Each row below holds a small network's activations on one input, seen along a few directions.
In each table, some parts of the input vary, and every possible input appears once, in random order.
Descriptions start from the smaller parts, as in this example, which fits no table here: one of 5 places around a ring, together with either a single point or one of 11 places along a line or (one of 3 separate values, together with one of 4 places along a line).
Shared parts are said once, and a part with two or three values counts as separate values.

Rows:
x1: 1; -5; 0; -7; 5; -16; 2; -9; -7; -17; -1; 32; -19; -18; 55
x2: -10; 30; 6; 7; 12; 35; 18; 3; 10; 14; 18; -19; -3; 3; -32
x3: -24; 16; 8; -12; -6; 35; 14; 7; -17; 13; 1; -32; -2; 4; -39
x4: 11; -31; -6; 9; -7; -39; -17; -2; -1; -9; -31; 29; 20; -4; 16
x5: -28; 14; -19; 1; 22; 39; 22; -2; 0; -2; 27; 12; -11; 10; -13
x6: 22; -19; 6; 11; -15; -39; -27; -10; 31; 0; -9; 29; 30; 6; 13
x7: 17; -31; -4; 6; 0; -41; -26; 7; -16; -5; -36; 20; 12; 5; 23
x8: -19; -9; 3; -29; -13; 31; 12; -1; -8; 13; 11; -27; -2; -14; -46
x9: -22; -20; -22; 6; 11; 23; 6; 9; -1; 16; -16; 13; 20; 22; -52
x10: -16; -20; -19; 11; 23; 20; 5; 21; -12; 20; -15; 8; 16; 22; -50
x11: 16; 10; 14; 4; -20; -31; -5; -6; 2; -13; -9; -16; -1; -28; 38
x12: 25; -14; 0; 27; 1; -49; -36; 14; 0; -7; -22; 5; -15; 30; 24
x13: 17; 1; -3; -2; 2; -22; -5; -15; -4; -27; 7; 28; -12; -14; 59
x14: -4; 25; 0; 5; 17; 40; 15; -2; 11; 12; 23; -6; -5; 11; -20
x15: 6; -19; 18; -28; -34; -32; -17; -10; -9; -13; -6; -16; -3; -34; 27
x16: -30; 8; -22; -7; 25; 45; 29; 6; -3; 5; 19; 19; -16; 3; -13
x17: -5; 20; 2; -4; -1; 35; 17; 2; -4; 14; 5; -30; 1; 0; -30
x18: -6; -5; -7; 30; 24; 15; -6; 27; -2; 22; -3; -7; -11; 51; -47
x19: 8; -6; 9; -14; -30; -36; -8; -6; -12; -12; -3; -17; 2; -33; 28
x20: -9; -7; -15; 11; 5; 22; 0; 6; 34; 22; 10; 15; 33; 27; -55
x21: -18; 15; -4; 0; 25; 43; 26; 3; 8; 6; 26; -5; -6; 17; -17
x22: -20; 4; 0; -18; -10; 27; 19; -1; -15; 16; 10; -31; -1; -7; -44
x23: 5; 8; 17; -12; -27; -30; -13; -8; -13; -16; -18; -20; -8; -18; 30
x24: 23; 6; 5; 1; 6; -22; 1; -11; 10; -23; 9; 12; -9; -11; 51
x25: 35; 18; 17; 1; -10; -28; -12; -12; 6; -13; -3; -4; -6; -19; 41
x26: 21; 13; 15; 5; -5; -24; -14; -11; 11; -14; 5; 6; -6; -10; 54
- What is each input in this table made of? => one of 2 separate values, together with either one of 4 places along a line or one of 9 places along a line
- The inputs of x19 and x22 match in every part but the choice among 2 separate values. If x26 is changed in the same way as x19 into x22, which row does it become? => x14
- Which other rows does x12 become when the choice among 2 separate values takes its other values? List them by row number. => x18

Rows:
x27: 3; 3; 16; -8; -31; -29; -16; 1; -6; -14; 5; -29; -20; -15; 24
x28: 3; 16; -9; 22; 17; 18; -3; 4; 21; 10; 2; 13; 15; 34; -17
x29: 1; 13; 0; -1; 14; -3; 4; -6; -28; -21; -16; 4; -34; -6; 58
x30: 12; 6; 14; -8; -15; -17; 0; -8; 2; -11; 1; 2; 3; -35; 35
x31: -2; 1; 8; -24; -20; -3; -1; -29; 6; -16; 3; 15; 2; -22; 27
x32: -11; 6; -3; -1; 23; 24; 21; 1; 17; -9; 47; 8; -16; -5; 17
x33: 19; -17; 0; 15; -5; -37; -19; 9; 8; -2; -21; 7; 11; -1; 13
x34: -17; 9; 10; -24; -10; 28; 4; 2; -12; 11; 9; -31; -13; -7; -31
x35: -27; 1; -2; -23; -4; 32; 23; -5; -26; 6; 12; -19; -4; -16; -26
x36: 11; 14; -2; 28; 12; 8; 1; 9; 15; 13; -9; -6; 17; 24; -30
x37: -18; -24; -16; -6; 4; 23; 7; 10; -19; 16; -9; 0; 11; 14; -44
x38: 4; -1; 7; -21; -16; -11; 0; -25; 4; -7; 1; 7; 9; -26; 35
x39: -3; 24; -4; 4; 12; 21; 15; 1; 6; -1; 36; 4; -24; -3; 7
x40: 4; 0; -17; 22; 22; 10; -1; 13; 10; 9; 16; 25; -8; 26; -15
x41: 10; -20; -3; -2; -4; -25; -15; -13; 6; 2; -17; 30; 23; 1; 11
x42: -4; 21; 19; -7; -12; 23; 13; -3; 0; 13; 5; -41; -3; -7; -26
x43: -30; -26; -26; -5; 13; 21; 17; 11; -12; 10; -16; 13; 11; 7; -39
x44: 3; -3; 6; 11; -1; 11; -3; 9; 5; 22; -15; -19; 13; 23; -46
x45: 17; -16; 2; 10; -3; -31; -16; 1; 3; -1; -17; 25; 19; -7; 12
x46: 5; -24; -7; -6; -8; -14; -18; -18; 9; -6; -16; 35; 19; 7; 6
x47: -10; -10; -1; -4; 2; 13; -11; 12; -10; 20; -9; -7; 2; 20; -53
x48: 24; -22; -1; 8; -7; -41; -23; 9; -1; -6; -14; -3; 8; 11; 10
x49: 10; -20; 2; 9; -20; -39; -31; 13; -2; -4; -15; -7; -4; 14; 3
x50: 8; -9; -13; 16; 24; -14; -11; 5; -24; -11; -35; 24; -18; 23; 36
x51: 18; 3; 14; -9; -19; -31; -7; -1; -5; -16; 6; -25; -10; -19; 31
x52: -3; 43; 6; 4; 5; 30; 15; -6; 19; 0; 22; -8; -2; 4; 4
x53: 13; 7; 13; -3; -16; -27; -3; -3; 3; -12; -1; -15; -5; -31; 34
x54: 3; 41; 13; 11; 4; 16; 17; -6; 8; 4; 13; -27; 1; -8; -10
x55: -4; -17; -16; 17; 33; 13; 5; 13; 21; 0; 26; 29; 1; 24; -5
x56: -39; 0; -11; -22; 4; 29; 34; -1; -18; 1; 5; -5; -6; -24; -21
- What is each input in this table made of? => one of 2 separate values, together with either a single point or one of 6 places along a line or one of 8 places along a line
- The inputs of x29 and x50 match in every part but the choice among 2 separate values. If x54 is changed in the same way as x29 into x50, which row does it become? => x36
- A walk changes only the place on the line of 6. It starts at x49 and steps to x48. List the rest of the walk in order. => x33, x45, x41, x46
- A walk changes only the place on the line of 6. It starts at x27 and steps to x51. List the rest of the walk in order. => x53, x30, x38, x31
- Which other rows does x35 become when the place on the line of 8 takes its other values? List them by row number. => x32, x34, x39, x42, x52, x54, x56

Rows:
x57: 19; -1; 25; -13; -41; -47; -24; -6; -15; -11; -24; -37; -3; -27; 27
x58: 2; 9; -9; 8; 5; 17; -6; 8; -3; 13; -7; 4; -4; 23; -19
x59: -3; -1; -8; 11; 9; 9; 5; 0; 1; 8; -17; 0; 21; 21; -24
x60: 3; 12; 0; 8; 15; 14; 13; 7; -11; 3; 20; -13; -15; 3; -3
x61: -7; -34; -12; -8; -4; 3; -5; 14; 1; 13; -3; 2; 16; 10; -35
x62: 40; 3; 9; 24; -2; -45; -26; -5; 33; -14; 4; 24; 10; 3; 51
x63: -13; 19; -2; -7; -4; 17; 22; -2; 6; 0; 16; -7; 0; -24; -2
x64: -17; 15; -1; -4; 1; 15; 9; -3; 4; -9; 24; -10; -16; 5; 0
x65: -8; 10; 12; -25; -5; 29; 16; -19; 5; 4; 17; -5; 4; -20; -2
x66: -4; 9; 2; 13; 21; 14; 6; 16; 2; 5; -2; -8; -13; 12; -9
x67: -2; -26; -11; -11; 4; -29; -5; -10; -21; -24; -19; 40; -11; -16; 54
x68: -8; -15; -4; 5; 2; 2; -6; 2; -1; 13; -8; 11; 11; 11; -38
- What is each input in this table made of? => either one of 3 separate values or one of 9 places along a line
- A walk changes only the place on the line of 9. It starts at x65 and steps to x63. List the rest of the walk in order. => x64, x60, x66, x58, x59, x68, x61

Rows:
x69: -33; 7; -3; -9; 11; 35; 23; 2; 6; 1; 16; -8; -9; -1; -24
x70: -21; 4; -12; -17; 10; 47; 30; -10; 0; 12; 21; 10; 8; -7; -26
x71: 22; -18; 4; 11; -4; -31; -23; 1; 18; -5; 8; 18; 4; 6; 18
x72: 22; 9; 4; 20; -8; -25; -20; 2; 21; 4; -16; 11; 13; 5; 6
x73: 9; 10; 12; -11; -9; -4; -1; -5; 15; -11; 34; -6; -13; -19; 29
x74: 11; -11; -9; 8; 2; -27; -16; -12; 0; -18; -15; 31; 3; 16; 35
x75: 9; -23; -13; 9; 18; -27; -4; 8; -8; -13; -18; 39; -6; -3; 40
x76: -5; 24; -2; 6; 0; 16; 18; 6; -4; 1; 23; -30; -10; -3; -14
x77: -8; -23; -21; 3; 16; 23; 6; 0; 3; 17; -4; 34; 26; 19; -38
x78: -6; 6; 0; -7; 14; -2; 18; -6; -15; -19; 8; 15; -23; -31; 49
x79: -13; -9; 21; -41; -44; -14; -1; -13; -29; -2; -16; -43; 2; -42; -9
x80: 23; -1; 10; 20; 9; -12; -13; 4; 12; 7; -14; -11; 16; 22; -7
x81: 3; -40; 6; -24; -42; -36; -26; 0; -23; 5; -43; -22; 19; -15; -17
x82: -5; 17; 2; -10; -3; -2; 5; -21; -5; -22; 11; 8; -14; -11; 46
x83: 7; -3; -13; 25; 5; -10; -5; 18; 1; 9; -1; -7; 9; 24; -24
x84: -13; 18; 2; -6; 7; 33; 9; 5; -15; 11; 10; -17; -25; 6; -20
x85: 8; 36; 15; 2; -14; 2; 3; -7; 16; -2; 9; -12; -4; -21; 17
x86: 1; -10; -9; 11; 12; 9; -15; 17; -11; 16; -16; 6; -6; 33; -31
x87: -20; -20; -14; 9; 16; 11; -1; 15; 9; 8; -9; 16; 11; 26; -35
x88: 9; 26; 21; 2; 3; 14; 11; -4; 7; 2; 11; -33; -2; -4; 5
- What is each input in this table made of? => one of 2 separate values, together with either a single point or one of 9 places along a line
- The inputs of x78 and x75 match in every part but the choice among 2 separate values. If x70 is changed in the same way as x78 into x75, which row does it become? => x77
- Which other rows does x87 become when the choice among 2 separate values takes its other values? List them by row number. => x69
